Each row has a name. Each question is about the rows just above it.

Columns, left to right: G J S E B U
K180: [ 3.41  2.39  1.57  3.41  3.41 -4.67]
K372: [-0.01 -3.38 -4.23 -5.55  4.56  4.91]
K784: [ 4.19  1.84  2.48  8.54 -5.32  3.16]
K878: [ 0.49 -2.19  0.80 -1.47  1.74  4.83]
K577: [-0.41  1.66  1.45  0.72 -0.90 -1.44]
K412: [ 0.47 -2.44 -6.05  2.90  2.90  1.59]
K764: [ 2.78  0.98  0.27  4.93 -2.99  2.00]
K16: [-0.73 -1.59 -0.98  1.84 -1.36 -5.44]
K989: [-0.37 -1.59 -0.98  1.84 -1.36 -5.44]
K924: [-2.90 -3.14  0.20 -3.23  2.03 -4.92]
K131: [-0.28 -4.68 -6.97 -8.17  6.61  5.94]
Move every entry of [-0.01 -3.38 -4.23] by -1 step of 0.01. : [-0.02 -3.39 -4.24]
The value that K180 holds more than once: : [3.41]
Does one of the named rows hold [0.98 0.27 4.93] side by side, in this order? : yes
Does one of the named rows hold [ 0.48 -2.19  0.80] side by side, in this order? : no
The value that K412 holds more than once: : [2.90]

Columns, left to right: N T X Q
K372: [ 3.01  3.01 -0.14 -1.21]
K989: [ 1.02 -3.61 -0.56  0.09]
K577: [-2.05  0.60  3.78 -0.25]
K180: [-3.03 -3.61 -0.56  0.09]
K131: [0.16 8.43 3.23 3.31]
K412: [-7.75 -5.69 -7.75 -7.75]
K784: [ 2.55 -0.28  8.25  0.16]
K965: [ 1.35  2.33  5.06 -0.01]
K878: [ 1.54 -5.69 -3.70  3.65]
Shift each entry of [-0.28] by +1 times 0.01: : [-0.27]
Move every entry of [-3.61] by +1 step of 0.01. : [-3.60]
The value that K412 holds more than once: : [-7.75]
The value that K372 holds more than once: : [3.01]

Columns, left to right: H Y A C L F W P
K180: [-3.45  5.48  6.80  0.06 -4.86 -0.90  2.36  3.96]
K965: [-3.45  5.48  6.80  0.06 -4.86 -2.15  1.02  2.54]
K16: [ 4.90 -1.48 -1.48  7.03 -7.44  5.30 -2.49 -3.25]
Does one of the named rows hold [ 2.36 -0.90 -4.86] side by side, in this order? : no
Which column holds [-0.90 -2.15] top down? : F
The value that K16 holds more than once: : [-1.48]
Among the named rows, does one hold [ 6.80  0.06 -4.86] next to each other, in this order? : yes
Shift each entry of [-4.86 -0.90  2.36] by +1 times 0.01: : [-4.85 -0.89  2.37]

Columns, left to right: Funa ralol mem tafev kudi tun zes
K989: [ 5.89 -7.62 -4.41 -1.10 -2.66 -2.40 -2.47]
K16: [-5.65 -6.14 -2.16  0.98  2.70  6.84 -1.50]
K965: [ 5.89 -7.62 -4.41 -1.10 -2.66 -2.40  3.79]
Which column holds [-7.62 -6.14] top down? : ralol
Which column holds this, read top down? [-2.40  6.84] : tun

Columns, left to right: K M V D R Z
K924: [-0.88  8.98  1.82  0.48  2.11 -0.52]
K131: [-0.94  8.98  2.33 -0.59 -1.69 -1.91]
K412: [-0.60  8.98  1.52 -0.34 -1.01 -1.55]
K764: [ 2.28  8.98  1.82  0.48  2.11 -0.52]
K989: [-2.58  8.98  3.00  0.11 -1.43 -2.51]
K784: [-3.82  8.98  4.26 -0.19 -1.37 -3.05]
Which column holds this, read top down? [-0.94 -0.60] : K
[-1.91 -1.55] is in which column, read top down? : Z

Columns, left to right: tolor Dav tife kalo nize fide nofud tinez
K965: [ 0.55 -1.33 -2.16  3.21 -1.16  2.92  3.21  3.21]
K878: [ 0.30 -0.61 -1.71  2.84 -2.03 -6.22 -2.88 -1.66]
K784: [ 0.91 -0.73 -2.39  2.86 -4.74  3.00  2.42  4.76]
K577: [-0.58  4.37 -0.17  3.30  1.73 -0.80 -1.12 -2.24]
K924: [-6.15 -2.13  2.11  0.03  3.29 -3.55  0.65 -1.71]
K412: [ 1.26 -1.34  2.09  1.84  1.87 -3.84 -2.49  4.49]
K131: [ 3.36  3.56  4.36  2.51 -0.84  4.36 -1.49 -7.98]
K180: [ 1.55 -0.66  2.01 -3.49  1.31 -1.33  3.85 -1.21]
K16: [ 1.73  3.31 -0.30 -0.36 -4.54  3.88  2.08  3.23]
Which value appears more than once in K965? : [3.21]
[0.03] with -1 step of 0.01 on every entry: : [0.02]
Repeated in K131: : [4.36]

